These are the activations of a small neural network, seen along a few directions. Each row is one input.
Each table varies a few parts of the input and shows all the possible inputs, shuffled.
A made-up example of a description, with smaller parts first: values(3) and (point or line(11) or (ring(5) and line(6))).
Shared parts are said once, and a part with two or three values counts as separate values.

Other details of the inputs shift rows strongly along two fixed directions, in all tables alike. That doesn't count.

A family of inputs:
R1: [ 3.02  6.58  1.11  2.57 -1.06 -1.48  0.36 -1.61  4.77  2.62  1.90 -1.52
 -0.24]
R2: [-2.97 -6.35 -0.87 -1.22  4.65  2.73  0.20  0.11 -3.57 -2.93 -4.76  1.33
 -2.27]
R3: [ 3.00 -0.43  2.97  4.56  2.97  1.63  0.07 -4.38  2.45 -1.62 -0.06  4.03
 -6.14]
R4: [-4.81 -8.11 -1.50 -3.94  0.65  1.91 -0.50  2.20 -6.22 -3.53 -2.11  1.12
  1.65]
R5: [ 2.90  6.42  0.35  2.50 -0.04 -1.35  0.61 -0.83  4.74  3.67  1.16 -1.99
 -0.33]
R6: [-3.42 -3.23 -1.59 -4.77 -2.25 -0.17  0.34  3.51 -3.82 -3.21 -1.67 -2.04
  2.33]
R7: [-1.94 -0.97 -1.38 -1.86 -2.70 -0.83 -0.49  2.21 -2.18  1.38  2.89 -0.48
  4.21]
R8: [ 0.68 -0.87  0.18  0.00 -2.50 -0.64  0.09  0.16 -0.74 -1.29  2.71  1.63
  0.13]
R9: [ 1.18  1.69  1.12  0.53  1.01  0.01  0.08 -0.83  1.64 -0.72 -1.84 -0.68
 -2.19]
R10: [-1.15 -2.41 -0.63 -0.92  3.11  1.47  0.71 -0.10 -0.84 -2.26 -4.44 -0.34
 -2.62]
R11: [ 1.47  1.00 -0.82 -0.54 -4.60 -1.73 -0.10  0.71 -0.15 -0.05  4.38  1.11
  2.70]
R12: [ 0.54  2.11 -1.18  0.64 -0.54 -0.96  0.06  0.84  0.85  3.03  1.63 -1.03
  2.13]
R13: [ 1.14  3.26 -2.76 -2.70 -3.53 -2.52  0.09  3.01  0.32  1.77  0.85 -3.24
  4.34]
R14: [-3.17 -3.23 -3.12 -4.76 -1.45 -0.15  0.53  3.63 -3.88 -2.36 -2.46 -2.08
  2.97]
R15: [-3.77 -6.06 -0.77 -4.13  1.28  1.82  0.37  1.70 -4.43 -5.56 -4.86 -0.41
 -1.00]
R16: [ 0.25 -0.33  2.81  4.76  4.74  2.15 -0.33 -3.98  2.22  1.07 -0.71  2.76
 -4.38]
R17: [-0.32  2.12 -0.04 -0.90 -3.20 -1.25 -0.25  1.00  0.15  1.60  2.69 -1.36
  3.38]
R18: [ 0.31 -0.83  3.67  2.97  4.54  2.20 -0.15 -3.33  1.33 -1.08 -3.11  1.80
 -5.78]
R19: [ 1.68  4.65 -0.08 -0.26 -4.19 -2.26 -0.45  0.76  1.90  3.34  4.27 -2.02
  4.04]
R20: [ 1.28 -0.07  2.73  4.40  4.69  1.82 -0.73 -3.82  2.17  1.05 -1.14  2.64
 -4.79]
R21: [-0.02 -1.19  1.42  3.70  6.20  2.34  0.48 -3.12  1.45  0.24 -3.21  2.04
 -4.87]
R22: [ 1.99  5.30  2.26  2.92 -1.00 -1.04 -0.21 -1.55  3.91  3.56  3.08 -0.83
  0.00]
R23: [-0.09 -0.30 -2.29 -1.61 -0.69 -0.97 -0.25  1.83 -1.29  1.30  0.08 -0.91
  2.78]
R24: [ 2.22  1.23 -1.59 -1.96 -6.09 -2.72 -0.53  1.86 -0.77  0.00  4.72  0.48
  3.92]
Each input here is: line(4) and (point or ring(5)).
The inputs of R11 and R24 match in every part but the line(4) part. If R14 is changed in the same way as R11 into R24, which row does it become?
> R13
Which other rows agree with R7 in the line(4) part? List them by row number.
> R5, R6, R8, R12, R22

A family of inputs:
R25: [ 3.56  2.56 -0.24  2.47  1.24 -0.67 -0.09 -1.72  2.97  1.43  0.37  0.75
 -2.27]
R26: [ 3.80  3.13  1.75  1.55 -1.28 -0.45  0.29 -2.02  3.31 -1.25  1.09  0.09
 -2.23]
R27: [ 0.57  0.54 -0.70 -3.40 -3.75 -1.07  0.52  1.17 -0.50 -3.54 -0.63 -1.59
  1.27]
R28: [ 1.82  3.04  2.54  1.96  1.00  0.02 -0.56 -1.41  2.57  2.54  0.40 -1.01
 -0.99]
R29: [-2.73 -6.32 -3.56 -3.40 -0.04  0.54  0.26  2.62 -5.01 -2.48 -0.75  1.45
  2.44]
R30: [-4.10 -5.51 -0.27 -0.67  6.43  3.47  0.68 -0.36 -2.79 -3.59 -7.59  0.45
 -3.96]
R31: [ 2.16  2.36 -0.84  2.96  1.41 -0.28  0.25 -1.44  2.96  2.16  1.19  0.64
 -1.01]
R32: [ 3.89  2.61  1.65  2.04 -1.14 -0.43 -0.32 -2.65  3.15 -1.03  1.35  1.26
 -2.40]
R33: [ 3.46  3.01  0.00  2.20  1.24 -0.76  0.43 -1.11  3.10  1.14  0.02 -0.38
 -2.25]
R34: [ 2.25  1.82  2.29  2.83  1.02 -0.23 -1.40 -2.09  1.98  2.92  1.44  1.25
 -0.47]
R35: [-0.16 -0.38 -2.09 -2.64 -0.98 -0.59 -0.22  2.51 -1.77  0.50 -0.69 -1.87
  2.53]
R36: [ 3.26  2.02  0.30  2.66  2.19 -0.11 -0.79 -2.01  2.27  3.04  0.46  1.67
 -1.15]
R37: [ 1.90  2.40  2.43  2.52  1.23  0.07 -1.21 -2.06  2.63  2.71  0.54  0.14
 -1.28]
R38: [-2.78 -5.37  1.52 -0.70  4.31  2.74  1.42 -1.03 -2.21 -5.95 -6.89  1.50
 -6.45]
R39: [ 1.28 -0.78 -1.95 -3.44 -6.16 -2.20 -0.77  2.40 -2.59 -2.12  3.52  0.53
  4.84]
R40: [-4.18 -5.79  1.49  0.59  5.81  3.73  1.91 -1.48 -1.91 -5.27 -6.65  1.90
 -6.36]
R41: [-1.34 -0.38  1.03 -1.79 -2.27 -0.32 -0.42  1.49 -1.21 -1.08  0.94 -0.97
  0.98]
R42: [ 0.19  2.49  2.32  3.18  0.28  0.37 -0.34 -2.31  2.57  1.91  2.57  0.69
 -1.21]
R43: [ 0.62  1.97  2.16  3.54  0.02  0.06 -0.47 -2.34  1.75  2.11  3.57  1.65
 -0.37]
R44: [-2.97  0.21  0.71 -1.72 -1.02  0.10  0.40  0.81 -0.59 -0.80 -0.03 -1.36
  1.03]
R45: [-2.21 -0.98  0.13 -1.30 -0.33  0.43 -0.16  1.14 -1.33  0.89  0.33 -1.68
  2.29]
R46: [-0.97 -1.25 -3.82 -2.97 -2.64 -1.22 -0.60  2.82 -2.75  2.10  2.42 -0.47
  6.13]
R47: [-4.75 -5.76  2.53  0.03  6.94  4.17  0.44 -1.98 -2.46 -3.67 -7.23  0.78
 -5.36]
R48: [ 3.05  4.09 -0.06  1.81  1.15 -1.17  0.53 -1.07  3.33  0.83 -1.39 -1.10
 -2.11]
R49: [ 1.52  3.11 -0.07  2.63  2.30  0.31  0.19 -1.17  2.85  3.08  0.24 -0.84
 -0.50]
R50: [-3.19 -6.38 -1.35 -1.18  4.08  2.54  1.00  0.82 -3.27 -4.22 -4.55  0.87
 -2.85]
R51: [-1.68 -0.89 -1.20 -1.13 -1.90 -0.18  1.30  1.97 -1.09 -0.62  1.15 -0.64
  1.56]
R52: [ 0.86 -0.66 -4.63 -4.45 -5.38 -2.99 -0.42  4.24 -3.18  0.69  3.50 -0.61
  6.67]
R53: [ 0.11 -0.57 -3.15 -3.83 -6.64 -2.80 -0.15  3.83 -3.32 -0.01  4.27 -0.14
  6.06]
R54: [-0.45  0.27 -1.26 -1.82  0.77 -0.26 -0.02  1.46 -0.89 -0.16 -3.22 -1.82
  0.65]
R55: [ 0.96  4.07  2.97  1.48 -0.02 -0.46 -0.12 -1.61  3.35  0.74  0.03 -0.85
 -2.10]
R56: [ 0.66  2.20  1.87  3.00  1.52  0.47 -0.68 -2.39  2.64  3.29  1.30  0.00
 -0.55]
R57: [ 2.64  3.09  1.34  2.23 -0.33 -0.56  0.86 -1.34  2.86  0.56  0.99  0.10
 -2.60]
R58: [ 2.83  2.77  0.09  2.18  1.73 -0.15 -0.65 -1.55  2.63  2.84 -0.10  0.25
 -1.15]
R59: [-4.11 -6.74 -0.01 -1.86  1.84  1.92 -0.65  0.39 -4.79 -1.80 -1.68  1.43
  0.93]
R60: [-1.29 -0.97 -3.13 -2.67 -5.24 -1.88  0.46  3.31 -3.03  0.75  4.51  0.07
  6.14]
R61: [-0.95 -0.88 -0.39 -2.17 -4.48 -1.62 -1.31  2.30 -2.72 -0.11  3.50  0.21
  4.23]
R62: [ 0.04  3.06  2.33  2.39 -0.01  0.19  0.21 -1.53  2.67  1.75  2.49 -0.41
 -0.88]
R63: [ 1.64  3.88 -0.54  2.59  1.78 -0.66  0.82 -1.00  3.48  1.50 -0.67 -1.02
 -1.22]
R64: [-0.28 -0.52 -2.49 -3.44 -5.47 -2.01  0.13  3.14 -2.27 -0.60  2.53 -0.82
  3.92]
R65: [-1.24  0.01  1.12 -1.71  0.43  0.13 -0.37  0.61 -0.74 -0.14 -2.52 -1.82
  0.24]
R66: [ 1.63  2.54 -0.31  2.84  2.26  0.34 -0.29 -1.80  2.82  3.37  0.51  0.23
 -0.57]
R67: [-1.74 -0.97 -2.45 -2.08 -3.89 -0.97  0.68  2.62 -1.94  0.10  2.62 -0.43
  3.79]
R68: [-3.61 -6.13  1.93 -1.30  1.99  2.43 -0.76 -0.19 -3.52 -4.52 -3.23  1.93
 -3.37]
The inputs of R59 and R45 match in every part but one. If R34 is changed in the same way as R59 into R45, which row does it become?
> R28
The inputs of R55 and R41 match in every part but one. If R38 is changed in the same way as R55 into R41, which row does it become?
> R57
What do these inputs look like to the network?
> line(4) and (point or (values(2) and ring(5)))
Change only the line(4) part in R39. List by row number the other rows that result.
> R26, R27, R32
Change only the ring(5) part in R64. List by row number the other rows that result.
> R25, R37, R58, R68

A family of inputs:
R69: [ 4.72  7.47  1.25  3.48 -2.64 -2.30 -0.50 -1.81  5.18  5.39  5.77 -0.57
  1.87]
R70: [-0.81 -1.44  0.95  0.43  2.08  0.92 -0.32 -0.85 -0.32 -0.68 -1.90  0.49
 -1.76]
R71: [-1.01 -0.74 -3.13 -3.80 -5.56 -2.09 -0.25  3.74 -3.06  1.15  3.83 -1.43
  6.66]
R72: [-3.03 -5.87 -2.19 -4.64 -3.37  0.01 -0.05  3.04 -5.52 -4.21  0.13  0.86
  3.13]
R73: [-0.18  0.63  1.43  1.91  4.04  1.75  0.60 -1.87  1.95 -0.66 -3.53 -0.45
 -4.46]
R74: [ 4.16  7.75 -0.75  1.17 -3.45 -3.18 -0.09  0.15  4.30  4.38  4.08 -2.44
  3.15]
R75: [ 1.08  3.26 -2.27 -1.27 -4.54 -2.64 -0.66  2.45  0.16  3.18  4.57 -1.66
  5.56]
R76: [ 2.37  2.80  2.42  5.21  4.26  1.06  0.26 -4.12  4.46  2.54 -0.98  1.58
 -4.86]
R77: [-1.61 -4.60  1.09  1.17  3.17  2.12  0.10 -1.57 -1.42 -2.53 -1.28  3.09
 -3.27]
R78: [-1.71 -4.72  0.04 -1.53  1.89  1.80  0.02  0.19 -2.87 -3.65 -3.21  1.49
 -2.27]
R79: [-1.78 -2.62  1.02  0.35  4.22  2.03  0.14 -1.24 -1.03 -2.04 -3.96  0.66
 -3.18]
R80: [-1.27 -0.95 -0.20  0.38  3.19  1.23  0.58 -0.29  0.10 -0.22 -3.31 -0.70
 -1.80]
R81: [-1.74 -1.47 -0.31 -1.63  0.54  0.36  0.27  0.88 -1.35 -1.48 -2.02 -0.49
 -0.41]
R82: [ 1.27  2.37  0.78  2.58  2.67  0.39  0.35 -1.72  2.48  2.07 -0.80  0.23
 -1.82]
R83: [-1.50 -4.32  1.73  1.01  2.74  2.46 -0.39 -2.00 -1.60 -2.71 -1.64  2.86
 -3.32]
R84: [ 0.99  1.02  0.98  1.37  0.61  0.14 -0.65 -0.85  0.84  0.83  0.68  0.32
 -0.50]
R85: [ 2.76  2.47  3.49  4.90  2.89  0.96  0.20 -4.08  4.15  1.16  0.35  2.07
 -5.22]
R86: [ 2.79  4.13 -0.07  1.10 -1.95 -1.82 -0.03 -0.28  2.72  2.34  2.08 -0.85
  1.03]
R87: [-0.93 -0.93 -1.06 -2.28 -2.61 -0.77  0.00  2.20 -2.15 -0.73  0.98 -0.62
  2.54]
R88: [ 0.66  1.22  0.96  1.13  0.34 -0.31  0.07 -0.47  1.28  0.39  0.08 -0.07
 -1.18]
R89: [-0.41 -0.56  0.03 -0.13  2.67  1.17  0.67 -0.53  0.50 -1.50 -3.48 -0.86
 -2.40]
R90: [-3.05 -2.28 -2.70 -4.75 -2.02 -0.45  0.21  3.89 -3.70 -1.06 -1.66 -2.85
  4.55]
R91: [ 2.00  3.17 -1.78 -1.51 -5.74 -2.95 -0.62  2.04  0.35  1.97  4.85 -1.34
  4.87]
R92: [-3.79 -5.80 -1.70 -4.64 -3.43  0.09  0.10  3.10 -5.47 -3.90  0.38  0.68
  3.06]
The inputs of R88 and R76 match in every part but one. If R85 is changed in the same way as R88 into R76, which row does it become?
> R71
What do these inputs look like to the network?
> line(4) and line(6)
Start at R89 and move only the line(6) part, one step at a time. The first step leads to R74. Which rows follow, in order?
> R86, R78, R91, R72
Change only the line(4) part in R78. List by row number the other rows that result.
> R75, R84, R87
Change only the line(6) part in R79. List by row number the other rows that result.
> R69, R70, R83, R84, R90
